Each row below holds a small network's activations on one input, seen along a few directions.
In each table, some parts of the input vary, and every possible input appears once, in random order.
Descriptions start from the smaller parts, as in this example, which fits no table here: one of 2 separate values, together with either a single point or one of 11 places around a ring or (one of 5 places around a ring, together with one of 6 places along a line).
Shared parts are said once, and a part with two or three values counts as separate values.
In the rows, zero is written as 128.

Other details of the inputs vary at random and push rows far along three fixed directions, the same in every table; ignore that.

A family of inputs:
r1: [111 197  72 114 105 250 137  93 121  82  23 176 103  35]
r2: [120 148 130 136 128 112 151 127 102 146 143  90 130 107]
r3: [149 123 149 112 123 100 125 123 144 132 140 145 105 146]
r4: [141 113 118 140 158  81 127 148 128 103 154 124 159 122]
r5: [100 118 136 115  77 130 112  94 127 172 127 115  48 167]
r6: [141 126 149 156 149 124 107 125 114 125 152 113 147 134]
r7: [121 111 144 148 112 122 126 131 144 113 143 138 137 152]
r8: [159 139 188 152 133 104  91 114 155  72 126 167  72 174]
r9: [155 106 159 186 162 124  96 164 124  88 140 184 166 168]
r10: [124 105 108 121 143 125 117 126 101 140 152  95 145 127]
r11: [ 94 126 103  93 130 116 140 137 118 149 118 107 164  75]
r12: [183 151 178 186 152  87 101 132 157  54 148 173 134 164]
r13: [ 77 145 131  84  76 136 139 100 113 168 144 102  47 145]
r14: [106 156 152  70  78 128 117  80 148 174 125  99  33 191]
r15: [116 128  87 121 141 121 159 145  93 132 132  94 164  87]
r16: [106 116 127 131 124 118 144 157 104 144 134 115 126 121]
r17: [131 102  97 128 134 131 154 126 128 143 129 118 163 100]
r18: [189 204 110 132 101 236 123  99 157  32  43 248 121 105]
r19: [ 99 103 107 133 132 136 144 135 110 156 104  91 159  70]
r20: [105 108 116 139 157 113 149 187 139 127 141 115 191 105]
r21: [134 122 149 132 112 109 131 120 134 130 126 125 159 151]
r22: [133 102 128 103 131 133 121 139 110 167 144 114 155 115]
r23: [106 114 147 119 113 137 102 118 121 139 154 131 104 158]
r24: [188 132 150 170 171 106 133 143 172  77 140 179 146 190]
r25: [124 126  84 126 153 127 145 149 129 130 127 100 159 106]
r26: [109 124 136  99 118 134 110 114 109 161 135 107 139 137]
r27: [134 132 127 105 118 108 126  88 145 138 141 142  64 154]
r28: [138 114 122 128 116 109 125 114 128 128 141 101 120 151]
r29: [181 129 151 147 157 121 133 164 164  94 125 164 171 150]
r30: [136 145 135 103 104 126 145  88 122 146 142 130  57 168]
r31: [123 110 138 152 177 110 144 178 132 128 115 102 173 104]
r32: [106 110 114 135 138 122 132 173 131 155 123 116 131 122]
r33: [ 73 111  89 103 133 123 146 153 117 147 133 106 161  56]
r34: [104 173  48 112 102 236 111 112 136  81  34 202 113  30]
r35: [189 139 180 203 137 105 109 124 155  63 141 161 148 180]
r36: [ 99  98 124 136 163 139 127 144  96 157 126  96 166  85]
r37: [152 108 146 122 106 115 134 121 137 152 136 124 130 146]
r38: [125  94 100 114 157 131 134 135 102 156 150 111 170 101]
r39: [104 166 159  71  61 125 124  66 120 173 129 107  20 190]
r40: [131 145 134 139 139 108 131 134 135 147 139  93 118 135]
Description of these inputs: one of 5 separate values, together with one of 8 places around a ring.
Q: The inputs of r36 and r31 match in every part but the choice among 5 separate values. If r26 is changed in the same way as r36 into r31, which row does it become?
A: r14
Q: The inputs of r25 and r28 match in every part but the choice among 5 separate values. If r24 is changed in the same way as r25 into r28, which row does it become?
A: r17

A family of inputs:
r41: [128 107 151 135 142  69 124 138 131 151 165  97 115 155]
r42: [122 121 143 125 132  93 142 149 121 157 145  98 120 136]
r43: [101  98 117 118 135 114 144 144  97 167 149  96 157 104]
r44: [118 128 124 123 134 113 142 142 129 127 129 125 130 128]
r45: [142 142 126 143 127 160 110 126 133 102 118 159 134 139]
r46: [138 126 103 106 131 127 142 120 135 139 133 120 139 109]
r47: [150 112 166 151 140  91 103 131 147 118 157 144 116 181]
r48: [131 117 129 130 145 120 119 144 128 130 142 132 143 126]
r49: [ 97 109  69 118 158 135 166 169  91 145 118  92 212  20]
r50: [122 135 122 134 120 129 124 118 131 132 128 116 111 132]
r51: [106 117 109 127 130 113 151 140 107 145 138 100 152  92]
r52: [121 114 158 132 127  79 131 128 125 162 154  85 108 153]
r53: [151 133 134 163 141 124 125 132 133  95 120 150 142 133]
r54: [136 124 106 136 142 160 124 132 123 109 105 150 157  97]
r55: [144 141 128 129 119 158 113 113 129  95 111 170 117 130]
r56: [131 123 137 138 137 104 128 136 141 122 131 126 116 149]
r57: [134 135 142 137 123 117 124 124 132 107 132 128 129 141]
r58: [121 117 128 130 147 108 143 146 133 130 134 113 133 127]
r59: [131 137 140 122  98 149 114 108 147 133 112 145  76 152]
r60: [131 113 138 133 145 109 124 145 131 121 149 137 148 132]
r61: [112 128 116 129 124 121 140 137 120 134 138 106 140 111]
r62: [106 103 129 112 137  81 142 143  97 181 165  64 121 120]
r63: [140 115 150 107 123  82 137 117 126 165 165  87 116 170]
r64: [140 128 156 140 120 105 126 130 145 129 135 124  97 158]
r65: [115 154 118 104 110 144 120  99 135 125 118 139  77 122]
r66: [119 125 113 129 129 154 124 126 122 134 120 126 140 116]
r67: [121 102 152 123 130 106 117 126 118 159 153  94 121 159]
r68: [151 143 117 107 111 133 136 104 152 121 118 146 102 156]
r69: [134 120 153 139 118 113 115 128 134 119 151 135 122 170]
r70: [145 145 139 140 138 123 123 133 143  97 119 156 114 154]
r71: [121 126 122 116 126 141 114 116 135 137 127 132 108 126]
r72: [132 127 111 148 154 121 136 155 134  94 125 147 184  87]
r73: [118 163 108 117 106 171 126 103 130 113 106 142  99 114]
r74: [108  95 108 119 134 117 132 140 105 167 138  91 150  98]
r75: [109 153 119  99  97 148 135 111 129 146 108 124  80 117]
r76: [131 119 130 143 151 127 130 154 117 128 125 132 182 108]
r77: [162 134 149 161 146 136 121 158 144  86 116 176 160 142]
r78: [149 136 131 144 139 133 124 124 131  99 121 143 123 128]
r79: [131 139 142 117 102 155 118 109 146 131 113 144  75 150]
r80: [154 150 150 148 133 137 118 123 140  74 119 160 129 148]
r81: [132 144 115 141 144 158 137 132 131 104  97 140 159  87]
r82: [135 150 120 130 133 140 115 121 137 107 116 149 114 120]
r83: [122 112 155 122 126 115 123 120 124 157 145 107 110 150]
r84: [131 111 106  99 129 110 151 123 115 166 148  90 138 113]
r85: [137 116 148 142 135 107 125 145 141 104 139 151 139 162]
r86: [137 116 144 136 138 122 122 135 145 117 134 143 118 159]
r87: [131 132 130 143 132 117 144 152 135 109 121 139 157 116]
r88: [111 131 117 107 101 156 108  96 126 151 111 117  95 128]
r89: [147 120 165 151 141  95 136 150 144 119 145 125 126 157]
r90: [158 130 161 151 137 130 104 130 136  94 134 157 136 173]
r91: [ 93 129  88  94 110 152 127 117 121 155 117 120 121  78]
r92: [145 114 156 151 147 105 134 167 136 111 141 147 165 147]
r93: [102  89 123 111 128  90 140 145 101 173 161  83 145 110]
r94: [114 114 139 111 122 119 122 126 114 150 142 104 127 137]
r95: [111 133 125 108 101 153 116  97 128 156 111 120  92 125]
r96: [116 148  88 116 130 167 129 118 131 121  97 135 126  74]
r97: [120 130 120 131 130 129 125 125 126 133 121 108 136 113]
r98: [112 153 117 103 108 151 119 101 119 145 113 110  86 122]
r99: [107 151 100 109 107 162 137 103 115 133 107 128 101  96]
r100: [114 140 124 101 106 151 120 107 137 131 114 146  79 146]
r101: [123 142  94 124 122 158 128 116 122 121  97 131 125  84]
r102: [120 154 113 112 104 151 127 108 142 110 100 151  89 128]
r103: [106 126 126 100  97 139 118 106 119 152 128 109 101 132]
r104: [132 126 120 107 119 115 146 115 127 161 153  99 123 142]
r105: [150 157 127 152 145 155 127 137 135  83  97 165 159 108]
r106: [151 143 158 156 136 113 117 131 138 100 145 142 116 175]
r107: [150 116 155 140 135 111 111 131 124 119 149 139 119 164]
r108: [130 111 118 108 129 103 156 121 113 173 158  92 135 130]
r109: [127 111 131 145 133 121 119 136 127 135 141 122 144 141]
r110: [123 102 108 148 157 138 142 156 109 127 124 126 194  87]
r111: [132 148 117  85  86 135 137  94 139 164 115 115  78 145]
r112: [110 121  77 126 143 168 138 151 129 123  92 139 177  63]
r113: [163 127 154 133 137  94 137 125 138 129 147 129 150 163]
r114: [108  90 138 128 130  86 138 143 106 164 168  95 146 137]
r115: [133 132 163 133 129  98 130 125 128 128 144 121 116 156]
r116: [126 131 127 144 143 121 143 147 126 107 121 133 181  95]
r117: [106 143  91 109 109 187 125 114 121 129 101 140 132  90]
r118: [157 141 157 157 130 138 112 126 147  74 116 183 149 152]
r119: [122 144 124 114  99 164 108  93 122 139 115 143  76 145]
r120: [114 118 124 119 107 133 117 104 116 159 128 116  94 139]
r121: [139 122 152 138 126  94 128 127 128 115 152 126 112 155]
r122: [116 158 121 102  97 181 115  90 129 127  93 154  91 119]
r123: [148 119 132 165 152 125 138 176 138  84 119 165 209 111]
r124: [140 131 131 138 140 137 119 141 140 102 119 161 135 147]
r125: [128 136 142 125 124 125 120 112 129 131 129 112 101 145]
r126: [146 129 127 163 155 132 137 144 126  93 120 144 165 113]
r127: [133 145 116 146 137 154 128 128 136 103 115 139 137 116]
r128: [105 132  91 122 134 142 145 136 102 148 116 106 147  77]
Q: The inputs of r41 and r53 match in every part but one. If r65 is changed in the same way as r41 into r53, which row does it become?
A: r99
Q: The inputs of r106 and r82 match in every part but one. If r61 is changed in the same way as r106 into r82, which row does it become?
A: r72
Q: The inputs of r74 and r59 match in every part but one. If r84 is changed in the same way as r74 into r59, which row does it become?
A: r111
Q: What is each input in this table made of?
A: one of 8 places around a ring, together with either a single point or (one of 2 separate values, together with one of 5 places along a line)
Q: List by row number the other rows that have the place on the ring of 8 in common with r83.
A: r52, r76, r81, r95, r105, r113, r115, r116, r118, r122
Q: Which other rows does r101 become when the choice among 2 separate values takes its other values? List them by row number.
A: r74
Q: Which other rows does r55 become when the choice among 2 separate values takes its other values? List them by row number.
A: r49
Q: Which other rows does r124 become when the place on the line of 5 takes its other values? List them by row number.
A: r85, r86, r100, r112
